Each row below holds a small network's activations on one input, seen along a few directions.
Each table varies a few parts of the input and shows all the possible inputs, shuffled.
Descriptions start from the smaller parts, as in this example, which fits no table here: one of 8 places around a ring, together with either a single point or (one of 2 separate values, together with one of 4 places along a line) or one of 11 places around a ring.
Shared parts are said once, and a part with two or three values counts as separate values.

Other details of the inputs vary at random and push rows far along two fixed directions, the same in every table; ignore that.
These rows show it; all are for the same input, with only those details redrawn:
[ 1.73  1.38 -1.40  0.64 -0.27  0.09 -2.42  0.81  1.72  0.34 -0.13  1.04
  0.58]
[ 0.84 -0.75 -1.81 -1.67 -0.58  0.15 -0.82  2.36 -0.70 -0.88 -1.04  1.70
 -1.90]
[ 1.76  1.15 -1.55  0.43 -0.30  0.11 -2.48  1.07  1.60  0.25 -0.26  1.16
  0.38]
[-2.28 -2.83 -0.28 -4.50 -0.78  0.12  4.66  2.08 -5.23 -2.79 -1.26  1.44
 -5.15]
[-0.55  4.42  2.24  3.04  0.31 -0.14  1.46 -4.32  1.75  0.98  2.25 -1.37
  2.91]

Table:
r1: [ 1.89  1.80 -1.38 -0.40 -1.10 -1.30 -2.14  1.11  2.14  0.10 -1.49  0.80
  0.73]
r2: [-0.25 -4.23 -0.90 -3.29 -0.59 -0.53  1.64  2.97 -2.46 -2.08 -1.48  0.69
 -3.58]
r3: [-1.12 -4.40 -1.16 -2.63  0.47  1.29 -0.67  3.08 -2.50  0.22 -0.95  0.57
 -2.10]
r4: [ 0.72 -1.63 -0.63  1.49  0.87  0.07 -3.58  0.87  0.98  1.37 -0.96 -0.54
  1.65]
r5: [ 1.57  0.39 -1.47  1.24  0.45  1.10 -2.88  0.90  1.07  0.47  0.26  1.27
  0.20]
r6: [ 1.85 -1.49 -0.96  1.36  0.71  0.64 -2.80  1.07  1.72  0.43  0.43  0.18
  0.60]
r7: [-0.51  5.19  2.28  1.95 -0.50 -1.07  1.82 -4.20  2.34  1.02  1.49 -1.65
  3.23]
r8: [-3.48 -1.27  2.42 -0.40  0.97  1.31  3.17 -2.02 -2.41  1.02  1.68 -1.85
  0.14]
r9: [ 1.69 -1.19 -0.90  1.36  0.77  1.04 -2.68  0.92  1.98  0.72  0.99  0.21
  0.76]
r10: [ 0.58  0.08 -1.13  1.44  0.61  0.19 -3.72  0.77  0.25  1.22 -1.55  0.58
  1.34]
r11: [-0.59  3.71  2.46  1.38 -0.40 -0.09  2.08 -3.74  3.34  1.63  3.05 -2.45
  3.43]
r12: [ 0.68 -1.38 -1.52 -0.51  0.27  0.85 -1.18  1.94 -1.14 -0.76 -0.68  1.71
 -1.80]
r13: [ 0.37  0.16 -1.30  0.84  0.69  1.01 -3.66  1.00  0.32  1.69 -0.72  0.80
  1.15]
r14: [ 1.12 -0.85 -1.37 -0.85 -0.54 -1.10 -1.00  1.85 -0.85 -1.34 -2.11  1.20
 -1.63]
r15: [ 0.67 -1.70 -0.82  1.09  0.83  0.42 -3.52  1.16  0.94  1.52 -0.75 -0.33
  1.52]
r16: [-0.52  2.80  2.52  2.65  0.48  0.40  1.63 -4.00  2.62  1.48  3.42 -2.32
  3.12]
r17: [-4.55  0.22  3.36 -2.11 -0.21 -0.13  8.53 -3.05 -5.20 -2.14  1.14 -0.99
 -2.83]
r18: [-0.61 -4.74 -1.08 -2.96  0.21  1.40  1.34  3.05 -2.83 -1.44 -0.08  1.07
 -3.87]
r19: [ 0.26 -3.40 -1.39 -3.00 -0.48  0.39  0.52  3.12 -1.20 -1.20 -0.48  0.93
 -2.81]
r20: [ 1.87  0.18 -1.15 -0.86 -0.95 -0.61 -1.97  1.44  3.05  0.56 -0.12 -0.08
  0.99]
r21: [ 0.43 -1.36 -1.63 -3.59 -1.49 -1.59  0.55  3.06 -1.70 -1.94 -3.03  1.51
 -2.98]
r22: [-0.56  3.49  2.47  4.21  1.10  0.16  0.97 -4.60  1.05  0.83  2.07 -1.41
  2.82]
r23: [-0.55  3.56  2.53  1.53 -0.35 -0.42  2.05 -3.83  3.32  1.48  2.80 -2.46
  3.50]
r24: [-4.43 -2.38  4.39 -0.51  0.84 -0.45  8.30 -3.61 -5.15 -2.30  1.22 -2.34
 -2.37]
r25: [-1.74  1.60  2.91  3.40  1.48  0.59  0.38 -4.17  1.18  2.51  2.25 -2.82
  3.93]
r26: [ 1.95  0.06 -1.03 -0.60 -0.95 -1.10 -2.00  1.35  3.00  0.35 -0.58 -0.17
  1.01]
r27: [-2.63  0.78  2.52 -0.46 -0.19 -0.99  5.42 -2.69 -3.15 -1.65  0.16 -0.89
 -1.37]
r28: [-2.71  0.90  2.40 -0.71 -0.17 -0.51  5.44 -2.60 -3.10 -1.44  0.63 -0.80
 -1.41]
r29: [-3.95 -0.28  2.77  0.20  0.78 -0.33  4.24 -2.74 -4.52 -0.53 -0.65 -1.33
 -0.61]
r30: [ 1.59  2.36 -1.55 -0.80 -1.14 -0.09 -1.96  1.10  2.45  0.71 -0.24  0.95
  0.85]
r31: [ 1.70  1.26 -1.64  0.29 -0.35  0.42 -2.48  1.11  1.63  0.41  0.00  1.18
  0.31]
r32: [ 0.41 -3.73 -1.44 -2.99 -0.54 -0.03  0.38  3.26 -1.44 -1.48 -1.03  0.89
 -2.98]
r33: [-2.56 -0.21  2.94 -1.74 -0.78 -1.65  5.90 -2.28 -1.66 -1.38  0.43 -2.14
 -0.83]
r34: [ 1.69  2.03 -1.61 -0.86 -1.11 -0.39 -2.03  1.31  2.30  0.49 -0.63  1.04
  0.70]
r35: [ 1.92 -1.60 -0.85  1.63  0.67  0.15 -2.82  0.99  1.67  0.16 -0.05  0.10
  0.66]
r36: [ 1.86  0.11 -1.24  1.84  0.47 -0.06 -3.02  0.73  0.83 -0.11 -0.93  1.06
  0.35]
r37: [-0.32  3.23  2.60  4.62  1.09 -0.66  0.74 -4.67  0.90  0.47  1.23 -1.60
  2.87]
r38: [ 0.24  0.45 -1.24  0.83  0.60  1.26 -3.65  0.76  0.46  1.91 -0.36  0.69
  1.28]
r39: [-0.49 -1.64 -1.34 -0.85  0.42  0.66 -2.00  1.98 -1.97  0.38 -1.80  1.10
 -0.93]
r40: [-0.20 -4.12 -0.64 -2.88 -0.51 -0.90  1.61  2.62 -2.42 -2.17 -1.63  0.42
 -3.42]
What do these inputs look like to the network?
Answer: one of 2 separate values, together with one of 4 places along a line, together with one of 5 places along a line
Changing only the place on the line of 4 turns r40 into r4. The same change can be made to r27. Which row results?
Answer: r10
Changing only the place on the line of 4 turns r38 into r31. The same change can be made to r39. Which row results?
Answer: r28
Which other rows does r8 become when the place on the line of 5 takes its other values? List them by row number.
Answer: r3, r4, r15, r25
Which other rows does r13 become when the choice among 2 separate values takes its other values? List them by row number.
Answer: r3
Which other rows does r11 become when the place on the line of 4 takes its other values? List them by row number.
Answer: r8, r16, r18
A walk changes only the place on the line of 5. It starts at r5 and steps to r12. List the rest of the walk in order.
Answer: r22, r36, r37
